Each row below holds a small network's activations on one input, seen along a few directions.
In each table, some parts of the input vary, and every possible input appears once, in random order.
Descriptions start from the smaller parts, as in this example, which fits no table here: one of 5 places around a ring, together with either a single point or one of 11 places along a line or (one of 2 separate values, together with one of 6 places along a line).
Shared parts are said once, and a part with two or three values counts as separate values.
In the rows, zero is written as 128.

Other details of the inputs vary at random and push rows far along three fixed directions, the same in every table; ignore that.

A family of inputs:
row 1: [189  77 120 149 137 131 106 139  68 223 129]
row 2: [112 145 137 126 163 134 161 118 140 135 123]
row 3: [129 107 113 129 141 142 134 136 134 155 108]
row 4: [ 94  59  56  41 122  90 131 152  70  33 121]
row 5: [146 110  96 128 203 143 158 155 114 150 117]
row 6: [132  94 104 102 165 161 162 161 107 120 133]
row 7: [134 151 154 172 107 126 102 116 177 143 107]
row 8: [131 179 150 176 102 132 116 120 150 129 116]
row 9: [ 94 171 132 117 113 136 122 137 152 105 131]
row 10: [167 106  93 137 152 135 166 125 100 176 139]
row 11: [118 164 156 147 114 145 123 131 164  82 126]
row 12: [121 144 128 134 164 129 157 102 145 130 134]
row 13: [124 136 136 129 128 142 155 110 150  99 143]
row 14: [137 134  95 135 167 151 149 162 140 154 138]
row 15: [120 127 127 114 164 133 137 136 117 127 116]
row 16: [102 184 130 133 114 131 147 107 178 107 148]
row 17: [187 107 183 173  68  94  61  95  93 215 136]
row 18: [101 136 150 131  86 113 108 106 152 112 115]
row 19: [122  88 145  73  46  57  29 133  66  87 147]
row 20: [100 143 154 116 104 136 136 119 143  77 135]
Each input here is: one of 4 places along a line, together with one of 5 separate values.
The inputs of row 14 and row 8 match in every part but the choice among 5 separate values. If row 19 is changed in the same way as row 14 into row 8, which row does it become? -> row 17
Which other rows does row 12 become when the choice among 5 separate values takes its other values? List them by row number. -> row 4, row 10, row 13, row 16
Which other rows does row 4 become when the place on the line of 4 takes its other values? List them by row number. -> row 3, row 7, row 18

A family of inputs:
row 21: [123 135 122 133 157 154 181 127 145 103 130]
row 22: [154 134 185 181 111 112  96  84 153 167 117]
row 23: [121 110 137 115 146 124 134 122 132 113 145]
row 24: [ 69 189 153 120 121 152 170 113 169  50 124]
row 25: [105 100  66  83 179 142 181 153 114 120 109]
row 26: [ 84 218 163 129  94 118 114  96 166  64 128]
row 27: [ 87 151 123 117 147 153 186 120 169  55 121]
row 28: [104 126  83 111 146 160 179 143 137 127 133]
row 29: [161  92  94 135 175 137 158 130 129 182 113]
row 30: [ 98 154 128 130  70  98  97 124 115  75 120]
row 31: [101 172 112 128 167 165 125 192 157  86  97]
row 32: [136  80 108  96 143 102 122 139  62  92 119]
row 33: [146 123 125 130 180 132 149 125 117 161 132]
row 34: [130  61 126  88 131  90  97 135  61 117 120]
row 35: [122 145 163 144 137 114 115 100 152 137 126]
row 36: [144  94 133 124 127 133 128 121 135 168 129]
row 37: [118 125 149 136  49 101  73 108 131  94 135]
row 38: [159 123 121 175 124 129 123 117 136 199 124]
row 39: [130 120 133 126 132 131 125 118 159 144 143]
row 40: [135 101  95  93 116  89  98 153  74 124 141]
row 41: [117 153 114 122 145 146 158 123 116 126 123]
row 42: [139  86  91  82 121 107 117 162  80 118 155]
row 43: [141 140 136 156 151 163 101 182 137 155  91]
row 44: [134 117  91 121 149 156 179 154 116 158 143]
row 45: [185 119 151 165 116 138 122 108 125 181 147]
row 46: [137 105 129 109  59  88  85 139  91  89 139]
row 47: [169 133 135 168 134 134 129 111 119 180 128]
row 48: [ 94 181 157 136 132 138 152 107 154  98 112]
row 49: [127  70 101  83 112 105 117 142 102  83 126]
row 50: [152 156 165 186 120 146  71 163 158 146  91]
row 51: [ 96 156 106 130 126 141 153 127 145 130 117]
row 52: [106 137  78 120 164 139 161 142 134 138 132]
row 53: [150  90 134 132 164 150 156 123 126 177 134]
row 54: [155 140 150 142 128 138 123 112 134 154 157]
row 55: [162 131 187 162 123 123 101  95 145 175 151]
row 56: [131 145 145 146  99 127 109 112 161 151 149]
row 57: [115 142 135 120  76  96  92 127 103 115 123]
row 58: [132 105 146  94  72 102  82 123  78  91 143]
row 59: [123 133 122 126 149 119 132 121 154 147 124]
The inputs of row 47 and row 26 match in every part but one. If row 38 is changed in the same way as row 47 into row 26, which row does it become? -> row 52
What do these inputs look like to the network? -> one of 3 separate values, together with either a single point or (one of 2 separate values, together with one of 6 places around a ring)
Which other rows does row 56 become when the choice among 3 separate values takes its other values? List them by row number. -> row 28, row 37
